Each row below holds a small network's activations on one input, seen along a few directions.
In each table, some parts of the input vary, and every possible input appears once, in random order.
Descriptions start from the smaller parts, as in this example, which fits no table here: one of 6 places along a line, together with either a single point or one of 9 places around a ring or (one of 2 separate values, together with one of 5 places around a ring).
Shared parts are said once, and a part with two or three values counts as separate values.

Other details of the inputs vary at random and push rows far along three fixed directions, the same in every table; ignore that.

Table:
R1: [ 17  33  41 -45  44  13 -35  84 -16 -20 -35  -6  14]
R2: [-22   8   5 -52  -4  32  52  23  -3  -6  -6  76  21]
R3: [  7  -8   2  -1 -11 -24 -18 -35  -3 -13  -7   6 -17]
R4: [ 24  29  40 -39  43  13 -35  70 -12 -28 -46   2  19]
R5: [  2  14  37  27 -30 -28   0 -29   0 -45   8  -8 -18]
R6: [-28   9   5 -64  -7  31  52  42 -11   4   7  58   6]
R7: [  5  -9   7   4  -7 -25 -22 -35  -5 -18   4  -2 -14]
R8: [ 22  16 -15  56  27   1 -19  32   4  14 -26 -44  51]
R9: [  1 -16   3  -7  -4  -9 -13 -33   9   0  -7   8 -36]
R10: [-10 -15   2  -2 -10  -9  -9 -23  -8  -2  24   3 -42]
R11: [ -7 -17   7   7  -8 -11 -11 -26 -12 -13  25   9 -29]
R12: [  0 -12   6  -2 -12 -22 -13 -29 -10 -14  13  -3 -21]
R13: [-13  -3 -60  48 -17  20  66 -11  23  42   8   5  45]
R14: [ -2 -12  -4  -1  -6  -7 -13 -29   1 -11  -6   8 -38]
R15: [-14  -8 -53  38 -19  16  51   1  21  57  24 -21  29]
R16: [-21   7  -4 -69 -16  21  47  47  -3   6 -12  57   6]
R17: [ -4  -4  -3 -17  -9  -9 -10 -37   6   7   9  -8 -38]
R18: [-25   4  14 -54   0  40  54  17  -1 -10  10  74  21]
R19: [ 12  25  17  59 -17 -14  10  12   9 -21  -4 -40  30]
R20: [-18   0 -73  33 -30  19  66   6  19  43  -3   5  37]
R21: [ -4  -1  -7  -9  -9 -10  -9 -32  -2  -4  11  -6 -40]
R22: [ 25  15 -13  46  33   0 -29  47  15  32 -23 -77  37]
R23: [  6 -16  -8   0 -19 -23 -30 -22  -4  -9 -18  -3 -32]
R24: [ 31   7   2  58  36   0 -31  18  14  17  -8 -58  47]
R25: [ -6  -4   1  -7 -10  -8  -7 -34  -8  -3  22  -6 -36]
R26: [ 18  21  49 -45  39   1 -41  78 -21 -20 -33 -13  12]
R27: [-16   5   9 -65   1  33  47  20  11   6 -16  56   8]
R28: [  3  -6  14   6   0  -8 -20 -35 -10 -16  23 -10 -20]
R29: [ -6  -7 -48  43 -13  14  54 -19  29  48   7   1  40]
R30: [ -2 -21  14   2  -5  -4 -13 -31  -2  -5  28   6 -27]
R31: [ -6  -6  -6   2  -8 -20 -27 -14  -7  -5   5 -10 -44]
R32: [-19  -6 -53  38 -20  18  63  -4  14  33  20  14  45]
R33: [  1  -4  10  -9  -2  -8 -23 -32  -3   3  16 -20 -32]
R34: [ 18   3  -9  45  19  -6 -16  40  -1  12 -11 -53  44]
R35: [ -2 -14  -8  -3 -16 -27 -29 -12  -6  -3  -4 -12 -40]
R36: [  5 -16   2   9 -13 -23 -28 -30  -6 -11 -12   5 -21]
R37: [-20   1  22 -55   3  34  40   9   5  -3   9  64  18]
R38: [  4  -3   9   9   2 -16 -22 -38  -7 -20  14   0 -15]
R39: [ 18   9 -12  37  21 -10 -23  55  -2  22 -19 -64  35]
R40: [-23   1 -72  35 -23  22  70  14  23  54  11 -11  35]
R41: [ -1 -15  11   9   1  -6 -14 -35  -2 -16  18  14 -21]
R42: [  5  -2  -4  -5  -4 -10 -10 -39   3 -12  -3  -1 -32]
R43: [  3 -18   6  10  -8 -23 -26 -28  -6 -16   2   1 -18]
R44: [ 24  27  57 -28  56  18 -38  55 -10 -32 -37   2  27]
R45: [-12 -14  -2  -2 -13 -15 -11 -19 -12  -2  21   3 -43]
R46: [-13   3  -6 -61 -19  20  44  32   1  -1 -22  61  10]
R47: [ -2 -10  13  -4  -6  -3 -13 -41  -3  -5  26  -3 -21]
R48: [ 24   9  -8  63  30   6 -18  35   4  16   0 -63  50]
R49: [  5  -5  12  -3   2  -9 -12 -49   8  -3   5   6 -19]
R50: [ 14  21  53 -33  43  16 -29  66 -22 -29 -17   3  26]
Description of these inputs: one of 2 separate values, together with either a single point or (one of 4 places along a line, together with one of 6 places around a ring).
- Changing only the choice among 2 separate values turns R27 into R9. The same change can be made to R3. Which row results? => R36
- Changing only the choice among 2 separate values turns R4 into R20. The same change can be made to R28. Which row results? => R48
- Change only the choice among 2 separate values in R31. List by row number the other rows that result. => R1
- A walk changes only the place on the ring of 6. It starts at R13 and steps to R14. List the rest of the walk in order. => R40, R10, R48, R41

Table:
R51: [  8   0 -23  40  11  -1  -2  -5   5  15   5 -28  28]
R52: [ -3  20  12 -18  10  19  16  35   4  -3 -14  14  21]
R53: [  7  -1 -16  42   2   0   4   2   9  13   6 -35  20]
R54: [  3  -4  19  14  -1 -22 -37 -27  -7 -20   8 -11 -38]
R55: [  1   9  20 -23  19  22  12  32   2   5 -13  20  29]
R56: [  3  10  11 -19  23  22   5  30  -5  -2 -13  16  30]
R57: [ 12 -10  24   9  -3 -33 -48 -26 -14 -29   3 -13 -36]
R58: [ 10   9 -22  33   7   0   1  -9   6  14   5 -34  28]
R59: [  2   9  14 -10  24  17  -1  39  -8  -6  -2   7  28]
R60: [-29 -27 -45 -13 -43  -7  21 -43   1  26  20  15 -44]
R61: [  9   5 -15  38   0   1   7   0   8  12   6 -40  19]
R62: [ 10  11 -21  35  -4  -8   4  -3  10  11  -5 -35  24]
R63: [ -3  19  17 -12  11  17  12  41  -3  -5  -9   8  19]
R64: [  6 -16  13  12   1 -15 -31 -34  -1 -17   7  -8 -34]
R65: [-29 -22 -46 -13 -36 -12  30 -41   1  28  19  10 -42]
R66: [  0  -2  48 -41   8  -5 -28  14 -21 -38  -7  33 -29]
R67: [  3  -8  14  12   0 -20 -34 -33  -3 -18   4  -3 -38]
R68: [  4   3  57 -49   8 -10 -37  12 -23 -47  -9  27 -33]
R69: [-54 -31 -56 -61 -65  27  86 -29   7  34  28  92 -37]
R70: [ -1   4  19 -15  19  20   6  37   3   2  -8  16  29]
R71: [ -3  14  11 -17  13  22  16  34   3   0 -19  23  22]
R72: [  2  16  17 -15   8  12   9  42  -7  -8 -12   7  23]
R73: [  9   6 -11  37   2  -3   4  -3   8  19  11 -37  25]
R74: [ 11   6 -18  35   1   1   6  -5  14  13   0 -39  21]
R75: [  9   0 -22  43   0  -8   1   1   7  13  -5 -28  24]
R76: [  0   4  13 -18  10  12   9  42  -3  -8 -19  22  27]
R77: [ -3  -1  50 -55   8   2 -18  -6 -10 -28   2  38 -30]
R78: [ 11 -11  17   5   3 -16 -33 -40  -2 -18   1 -10 -37]
R79: [ 10   9 -22  33  -7 -10   2  -3  11   9  -6 -35  27]
R80: [ -1   7  23 -14  18  18   5  41  -1   0  -3  11  28]
R81: [-25 -20 -54 -14 -37 -14  40 -44  10  31  23  20 -42]
R82: [-16  -2 -43 -28 -15  22  51  26  10  38  -2  31   8]
R83: [ 13  -9  20   1  -1 -29 -46 -39  -8 -28  -7  -7 -37]
R84: [ 10  -3  15   9   6 -18 -37 -33 -13 -19  16 -18 -27]
R85: [ 12   5 -22  38   0  -7   2  -5   9  14 -10 -30  24]
- What is each input in this table made of? => one of 5 places around a ring, together with either a single point or one of 6 places along a line
- Changing only the place on the ring of 5 turns R74 into R78. The same change can be made to R81. Which row results? => R82
- Change only the place on the ring of 5 in R59. List by row number the other rows that result. => R51, R56, R58, R84
- Change only the place on the ring of 5 in R62. List by row number the other rows that result. => R66, R72, R75, R85

Table:
R86: [  3 -19 -50 -34  -7 -36 -61   8  -9  38 -29 -48 -87]
R87: [  5  10 -34  55  -8  14  39  46   7  27   9 -42  62]
R88: [-44 -37 -46 -21 -59  16  78 -62  10  24  35  90 -18]
R89: [  2  -8  19  20  -2 -27 -41 -28 -14 -11  15 -21 -27]
R90: [ 13  -3  16  26  -6 -29 -32 -39   3 -27 -19 -13 -27]
R91: [  1   7  54 -63  45  36 -13  68  -9 -24 -22  61  17]
R92: [ -9  27  47 -60  17  18  -2  68 -21 -42 -21  44  14]
R93: [-53 -27 -28 -27 -50  13  89 -49   4  20  58  79 -32]
R94: [  7  31 -27  52 -11  12  38  38  18  20 -12 -40  57]
R95: [  9 -20  13  26  -2 -27 -40 -31  -6 -26   2 -13 -22]
R96: [ 10  -6  13   9  27  -2 -39 -45  -1  -5  20 -26 -34]
R97: [  4  11 -28  41  10  19  34  31  17  34   5 -43  69]
R98: [ 17   7  24   8  -4 -25 -31 -44  10 -15  -1 -27 -26]
R99: [ 16  15 -39  46   7   4  28  28  10  20 -26 -25  66]
R100: [ -1  12  56 -78  40  44 -10  54 -16 -18 -18  47  12]
R101: [ 20   2  10   2   3 -29 -35 -43  -4 -15   4 -24 -22]
- What is each input in this table made of? => either a single point or (one of 3 separate values, together with one of 5 places along a line)
- Change only the choice among 3 separate values in R93. List by row number the other rows that result. => R91, R96
- Change only the place on the line of 5 in R90. List by row number the other rows that result. => R88, R91, R95, R99
- Change only the choice among 3 separate values in R89. List by row number the other rows that result. => R88, R100
